A small network was shown many inputs. Here are its activations along a few directions, one row for each input.
In each table, some parts of the input vary, and every possible input appears once, in random order.
A made-up example of a description, with smaller parts first: one of 6 places along a line, together with either a single point or (one of 2 separate values, together with one of 5 places around a ring) or one of 11 places around a ring.
Shared parts are said once, and a part with two or three values counts as separate values.
In the rows, zero is written as 100.

Other details of the inputs vary at random and push rows far along two fixed directions, the same in every table; ignore that.

Rows:
R1: 121, 56, 99, 79, 66, 69, 44, 123, 132, 48, 114, 84
R2: 105, 110, 113, 98, 80, 105, 89, 107, 114, 104, 110, 86
R3: 102, 64, 80, 72, 131, 61, 98, 78, 66, 92, 106, 127
R4: 90, 132, 97, 105, 129, 102, 119, 72, 90, 162, 108, 103
R5: 86, 135, 95, 109, 127, 122, 136, 91, 79, 134, 88, 108
R6: 96, 167, 108, 137, 78, 162, 135, 110, 125, 108, 83, 89
R7: 100, 62, 82, 68, 134, 62, 99, 87, 61, 95, 101, 119
R8: 112, 81, 103, 104, 66, 94, 83, 130, 113, 47, 97, 92
R9: 103, 120, 107, 150, 78, 154, 114, 102, 123, 142, 89, 96
R10: 109, 93, 95, 95, 81, 103, 96, 109, 110, 65, 95, 99
R11: 96, 61, 83, 80, 128, 52, 102, 81, 64, 94, 103, 122
R12: 90, 165, 110, 145, 77, 155, 140, 111, 121, 111, 80, 85
R13: 121, 58, 116, 75, 50, 78, 48, 132, 126, 42, 115, 81
R14: 108, 44, 75, 92, 135, 73, 67, 73, 64, 118, 102, 103
R15: 108, 128, 112, 120, 63, 142, 101, 141, 126, 68, 86, 80
R16: 122, 59, 95, 80, 61, 84, 69, 124, 121, 25, 98, 94
R17: 102, 64, 80, 72, 131, 61, 97, 79, 65, 92, 107, 127
R18: 78, 124, 99, 106, 144, 102, 124, 67, 92, 160, 106, 109
R19: 84, 136, 97, 122, 126, 112, 141, 82, 76, 138, 92, 113
R20: 96, 161, 112, 134, 84, 161, 129, 126, 116, 108, 82, 85
R21: 74, 128, 103, 106, 142, 105, 125, 68, 91, 161, 105, 111
R22: 108, 89, 105, 97, 88, 92, 77, 109, 128, 87, 107, 88
R23: 115, 79, 102, 92, 71, 101, 79, 136, 112, 45, 94, 89
R24: 105, 92, 101, 106, 79, 96, 97, 117, 106, 66, 95, 96
R25: 102, 131, 130, 117, 50, 139, 92, 129, 143, 86, 100, 72
R26: 99, 85, 93, 78, 131, 65, 95, 71, 75, 135, 118, 110
R27: 84, 87, 104, 80, 132, 74, 102, 74, 77, 133, 112, 115
R28: 83, 89, 103, 83, 137, 75, 102, 71, 82, 135, 109, 117
Each input here is: either one of 2 separate values or one of 11 places around a ring or (one of 3 separate values, together with one of 5 places along a line).
Which other rows does R19 become when the place on the line of 5 takes its other values? List them by row number. -> R8, R11, R12, R24
List by row number the other inputs of the same sort as R2. -> R1, R4, R13, R18, R21, R22, R25, R26, R27, R28

Rows:
R29: 124, 67, 99, 80, 52, 90, 57, 139, 141, 6, 100, 83
R30: 127, 52, 91, 98, 54, 98, 53, 136, 128, 19, 92, 86
R31: 97, 60, 71, 83, 153, 66, 102, 68, 44, 123, 104, 125
R32: 94, 71, 93, 63, 137, 53, 102, 81, 57, 104, 112, 122
R33: 99, 67, 87, 71, 143, 57, 99, 77, 47, 114, 106, 121
R34: 89, 53, 80, 82, 144, 53, 109, 66, 46, 125, 106, 139
R35: 87, 174, 117, 147, 83, 174, 145, 112, 109, 142, 80, 91
R36: 96, 55, 72, 85, 150, 50, 109, 69, 57, 116, 103, 132
R37: 91, 53, 82, 79, 149, 59, 110, 68, 39, 130, 108, 136
R38: 98, 62, 76, 75, 148, 62, 104, 74, 46, 125, 102, 124
R39: 73, 175, 108, 130, 135, 145, 163, 79, 69, 184, 88, 113
R40: 122, 52, 105, 101, 54, 87, 67, 137, 128, 23, 96, 93
R41: 108, 81, 101, 76, 95, 77, 86, 110, 91, 68, 107, 99
R42: 133, 66, 103, 77, 49, 98, 48, 151, 130, 9, 98, 73
R43: 86, 72, 91, 68, 135, 52, 112, 73, 65, 107, 113, 132
R44: 129, 59, 105, 86, 43, 93, 52, 153, 125, 16, 97, 74
R45: 69, 180, 107, 126, 133, 141, 171, 69, 87, 168, 92, 113
R46: 133, 49, 94, 95, 54, 104, 51, 142, 124, 17, 95, 78
R47: 92, 74, 81, 69, 140, 55, 110, 72, 67, 106, 110, 123
R48: 97, 74, 84, 65, 138, 55, 102, 82, 60, 107, 109, 116
R49: 98, 67, 74, 77, 148, 64, 99, 74, 47, 121, 101, 123
R50: 68, 180, 97, 133, 138, 140, 173, 66, 88, 176, 85, 113
R51: 102, 155, 126, 147, 34, 168, 122, 141, 160, 73, 78, 79
R52: 114, 164, 117, 139, 48, 181, 104, 148, 147, 75, 77, 62
R53: 92, 72, 92, 66, 137, 50, 104, 81, 65, 100, 114, 125
R54: 115, 65, 84, 83, 106, 88, 80, 107, 85, 77, 97, 101
R55: 87, 159, 136, 135, 78, 158, 94, 110, 157, 157, 104, 59
R56: 129, 48, 97, 97, 48, 99, 57, 144, 123, 23, 96, 78
R57: 101, 73, 98, 91, 101, 78, 100, 96, 96, 78, 97, 115
R58: 74, 154, 130, 126, 118, 136, 107, 79, 124, 189, 110, 78
R59: 93, 65, 72, 77, 151, 52, 109, 62, 60, 114, 101, 134
R60: 129, 66, 112, 81, 40, 90, 52, 150, 127, 11, 99, 73
R61: 108, 63, 90, 97, 104, 73, 93, 98, 91, 77, 97, 112
R62: 93, 53, 82, 79, 151, 62, 107, 66, 40, 125, 106, 131
R63: 100, 169, 131, 136, 37, 163, 118, 148, 155, 72, 90, 72
R64: 122, 57, 98, 93, 51, 85, 67, 136, 136, 19, 94, 88
R65: 116, 50, 140, 85, 34, 87, 18, 148, 169, 49, 124, 63
R66: 102, 77, 87, 81, 109, 77, 93, 93, 98, 71, 99, 113
R67: 100, 166, 120, 143, 64, 156, 97, 96, 159, 154, 108, 66
R68: 109, 169, 118, 135, 44, 173, 107, 146, 146, 75, 80, 59
R69: 115, 55, 92, 75, 105, 58, 50, 73, 113, 118, 129, 97
R70: 104, 172, 126, 138, 41, 164, 116, 144, 154, 71, 88, 65
R71: 72, 152, 134, 124, 119, 136, 111, 81, 123, 191, 110, 83
R72: 66, 177, 106, 132, 136, 139, 173, 66, 87, 172, 88, 118
R73: 112, 156, 135, 146, 26, 161, 81, 120, 182, 116, 107, 51
R74: 92, 57, 76, 84, 149, 55, 107, 62, 47, 123, 104, 132
R75: 79, 178, 97, 131, 139, 147, 153, 78, 73, 176, 84, 104
R76: 106, 162, 129, 142, 39, 174, 110, 149, 143, 78, 80, 66
R77: 99, 72, 82, 66, 138, 58, 100, 82, 56, 110, 105, 116
R78: 107, 78, 104, 78, 95, 79, 84, 112, 86, 71, 104, 100
R79: 123, 62, 115, 79, 38, 86, 55, 153, 124, 16, 103, 82
R80: 123, 52, 125, 82, 44, 95, 10, 144, 172, 46, 120, 54
R81: 92, 61, 80, 75, 149, 48, 113, 59, 56, 115, 104, 135
R82: 122, 65, 117, 79, 38, 85, 58, 153, 130, 12, 107, 83
R83: 74, 185, 101, 127, 135, 140, 164, 78, 89, 169, 92, 105
R84: 108, 50, 107, 76, 97, 50, 59, 76, 107, 124, 135, 108
R85: 88, 168, 101, 155, 90, 167, 145, 103, 114, 140, 77, 89
R86: 96, 58, 79, 83, 150, 63, 106, 65, 41, 124, 106, 127
R87: 87, 164, 115, 156, 83, 163, 147, 110, 121, 129, 80, 99
R88: 101, 81, 96, 79, 100, 73, 94, 97, 96, 70, 105, 108
R89: 79, 184, 96, 121, 142, 147, 158, 76, 81, 170, 89, 103
R90: 110, 49, 105, 73, 100, 48, 57, 73, 106, 123, 132, 104
R91: 88, 71, 75, 72, 145, 50, 107, 66, 65, 108, 105, 132
R92: 123, 62, 108, 89, 60, 77, 45, 101, 143, 91, 125, 76
R93: 87, 193, 110, 139, 89, 163, 143, 110, 125, 125, 86, 83
R94: 108, 155, 112, 158, 43, 172, 112, 141, 157, 71, 76, 70
R95: 68, 180, 102, 133, 136, 138, 172, 63, 86, 172, 87, 115
R96: 102, 170, 117, 138, 42, 168, 114, 138, 159, 67, 83, 67
R97: 103, 63, 92, 97, 99, 81, 91, 100, 86, 81, 99, 111
R98: 98, 64, 82, 76, 146, 61, 103, 71, 44, 122, 103, 124
R99: 123, 55, 92, 100, 51, 94, 55, 135, 125, 23, 93, 86
R100: 95, 59, 85, 72, 147, 59, 104, 72, 42, 123, 104, 129
R101: 110, 80, 89, 75, 106, 77, 82, 108, 100, 63, 107, 103
R102: 84, 68, 89, 72, 139, 48, 116, 68, 63, 112, 108, 139
R103: 97, 64, 72, 75, 154, 56, 108, 63, 63, 111, 100, 133
R104: 108, 57, 119, 79, 78, 78, 29, 115, 142, 85, 122, 70
R105: 81, 166, 88, 145, 144, 149, 160, 70, 86, 169, 82, 115
R106: 75, 185, 98, 125, 138, 143, 158, 76, 79, 171, 91, 102
Changing only one part turns R95 into R50. The same change can be made to R33. Which row results? -> R44
What do these inputs look like to the network? -> one of 6 places along a line, together with either one of 2 separate values or one of 11 places around a ring
List by row number the other rows that have the place on the line of 6 in common with R30. -> R29, R42, R46, R52, R54, R66, R69, R80, R89, R101, R103, R105
Which other rows does R59 become when the place on the ring of 11 takes its other values? List them by row number. -> R31, R49, R68, R75, R91, R93, R94, R96, R99, R106
List by row number the other rows that have the place on the line of 6 in common with R90. -> R32, R40, R45, R53, R57, R62, R71, R72, R76, R78, R97, R100
Which other rows does R92 become when the choice among 2 separate values takes its other values? List them by row number. -> R55

Rows:
R107: 77, 138, 92, 139, 133, 124, 151, 56, 71, 176, 99, 117
R108: 122, 85, 105, 108, 40, 125, 57, 154, 129, 27, 93, 60
R109: 92, 69, 90, 66, 136, 62, 106, 89, 61, 95, 114, 123
R110: 121, 79, 119, 131, 31, 107, 60, 145, 166, 39, 101, 69
R111: 105, 78, 108, 84, 92, 91, 89, 120, 96, 58, 96, 105
R112: 101, 92, 82, 71, 102, 46, 107, 83, 93, 77, 110, 114
R113: 144, 91, 98, 114, 21, 136, 53, 175, 152, 9, 83, 56
R114: 81, 137, 118, 130, 96, 142, 141, 111, 101, 121, 81, 106
R115: 119, 95, 126, 86, 47, 97, 49, 130, 120, 82, 124, 80
R116: 105, 153, 102, 154, 68, 165, 133, 95, 118, 126, 78, 90
R117: 94, 63, 89, 78, 142, 61, 79, 84, 62, 113, 103, 100
R118: 110, 63, 71, 74, 135, 73, 88, 82, 49, 105, 93, 110
R119: 82, 165, 113, 134, 92, 168, 126, 96, 134, 136, 93, 85
R120: 80, 139, 110, 120, 119, 139, 140, 102, 89, 131, 85, 109
R121: 107, 63, 110, 55, 114, 54, 90, 82, 67, 137, 130, 105
R122: 87, 174, 110, 148, 105, 157, 124, 118, 122, 144, 85, 69
R123: 104, 154, 91, 155, 93, 154, 144, 89, 110, 145, 87, 103
R124: 101, 67, 112, 104, 60, 94, 90, 136, 116, 55, 89, 109
R125: 87, 65, 99, 70, 129, 63, 77, 73, 100, 113, 110, 109
R126: 118, 73, 94, 82, 83, 103, 69, 102, 120, 69, 99, 98
R127: 107, 63, 108, 110, 75, 82, 73, 101, 117, 76, 103, 92
R128: 88, 65, 97, 71, 138, 56, 79, 78, 106, 117, 116, 112
R129: 108, 65, 74, 70, 137, 72, 89, 75, 90, 112, 112, 124
R130: 93, 75, 93, 62, 135, 57, 106, 80, 62, 92, 108, 117
R131: 80, 153, 94, 102, 119, 99, 145, 75, 89, 128, 101, 111
R132: 96, 86, 88, 68, 135, 51, 97, 79, 70, 91, 111, 117
R133: 92, 151, 106, 110, 125, 124, 138, 91, 89, 126, 95, 109
What do these inputs look like to the network? -> either one of 2 separate values or one of 10 places along a line or (one of 3 separate values, together with one of 5 places along a line)
Which other rows does R128 become when the place on the line of 5 takes its other values? List them by row number. -> R119, R125, R126, R129
Which other rows does R123 become when the place on the line of 5 takes its other values? List them by row number. -> R107, R110, R116, R127
